A small network was shown many inputs. Here are its activations along a few directions, one row for each input.
Each table varies a few parts of the input and shows all the possible inputs, shuffled.
A made-up example of a description, with smaller parts first: one of 8 places around a ring, together with either a single point or (one of 2 separate values, together with one of 4 places along a line) or one of 11 places along a line.
Shared parts are said once, and a part with two or three values counts as separate values.
(in the rows, 128 means zero)

A family of inputs:
row 1: [175 168 122 141 116 124 137 160 125 104  81 163 112 131 135 177]
row 2: [130 148 151 113  64 169 151  98 142  87 147 133 163 108 166 107]
row 3: [174  91 143  64 115 116 104 134  93  79 135  85 153 143 183 107]
row 4: [153 151 145 138 148  99 139 138 115 171 113  95 119 120  85 149]
row 5: [ 87  62 116 169 119 132 118 141 133 134 114  88  86 153 134 170]
row 6: [158 191 111 117 116 122 156 155 114  94 105 143 110 131 130 151]
row 7: [140  40 158 143 157  95  97 152 134 100 106  65 102 135 151 117]
row 8: [ 84 158 127 145 146  94  78 108 164 141 123 208 139 126 116 139]
row 9: [173 143 156 164 141 120 133 117 134 150  98 120 125 149  85 161]
row 10: [ 72 197 132 135 166 129 100 120 143 177 133 174 129 158 146 103]
row 11: [116 128 145 105 113 180 140 114 168 111 170 136 164 105 124 112]
row 12: [164 190  80 121 121 128 162 140 119 111 102 122 124 130 112 103]
row 13: [116 146 112 154 100  87 101  90 143 137 163 205 108  89 130 135]
row 14: [ 83  64 103 119 142 134 135 131 128 150 136 117 146 157 114 163]
row 15: [103  94 154 135 137 148 147 115 185 132 153 129 162  95 127 127]
row 16: [140  35 142  91 182  98 116 135 129 120 123  93 155 139 138 106]
row 17: [152 155 117 118 142 123 155 143 113 175 101 104 106 106  80 105]
row 18: [110 149 113 176  94 109 113 122  93 146 184 173 110  80 136  91]
row 19: [181 153 138 155 132 125 137 111 150 137  86 138 107 146 122 172]
row 20: [ 66 193 132 154 143 143 106 119  80 157 151 139 120  99 150  87]
row 21: [156  69 136  60 161 129 102 142 115 103 146  96 156 145 139 101]
row 22: [109 116  97  95  73 158 139 120  82 106 130 123 143 170 152 150]
row 23: [160 169 114 117 138 127 176 136  99 135 119 120 105 126  86  87]
row 24: [105  93 165 185 112 144 130 127 190 115 128 101 106  93 146 131]
row 25: [ 95  97  93  88 122 165 130 134 109 129 153 128 149 166 112 150]
- Describe the family of inputs behind these rows. => either one of 5 places around a ring or one of 8 places around a ring or (one of 3 separate values, together with one of 4 places along a line)
- A walk changes only the place on the ring of 5. It starts at row 10 and steps to row 20. List the rest of the walk in order. => row 18, row 13, row 8

A family of inputs:
row 26: [179  87 157 142 135 119 120 132 156  99 103 112 112 136 147 149]
row 27: [ 46  35 146 127 121 146  90 106 185 115 178 129 155 113 169 118]
row 28: [116 154 121 149 156 108 146 123 136 180 103 131 116 135  81 141]
row 29: [112 199 103 106  97 137 130 117  94 123 135 153 136 146 145 126]
row 30: [125 142 113 172 142 103 128 143 139 149  99 155  95 135 110 181]
row 31: [158 164 139 173 126 110 125 126 159 119  99 159 110 116 126 144]
row 32: [186 100 162 116 105 137 152 134 148  92 125  91 135 103 148 131]
row 33: [150 104 112  97  93 164 168 129 114  88 129  92 151 138 141 126]
row 34: [122 178 105 116 129 103 106 119  87 151 149 161 124 121 133  85]
row 35: [123 168 124 129 172 128 127 136 114 168 128 142 112 109 112  96]
row 36: [122 113 113  67 106 136 128 129  83  97 125 114 166 162 158 126]
row 37: [125  99 114  78 146  97 107 133  80 117 148 115 146 140 135  85]
row 38: [140 185 108 122  84 171 169 127 128 111 131 152 124 127 116 127]
row 39: [129  89 133 127 163 121 131 134 129 163 111  77 126 158  87 139]
row 40: [ 44 131 148 184 107 146  98  88 159 151 188 190 141  92 147 125]
row 41: [167 179 142 143 100 143 148 128 154 106 122 147 124  85 115 135]
row 42: [128 104 136 106 186 130 123 155 113 141 136  90 134 132 115  95]
row 43: [131  71 128 150 137 105 109 145 125 132  94  96  97 156 120 175]
- Describe the family of inputs behind these rows. => one of 2 separate values, together with either a single point or one of 8 places around a ring
- Changing only the choice among 2 separate values turns row 30 into row 43. The same change can be made to row 35. Which row results? => row 42
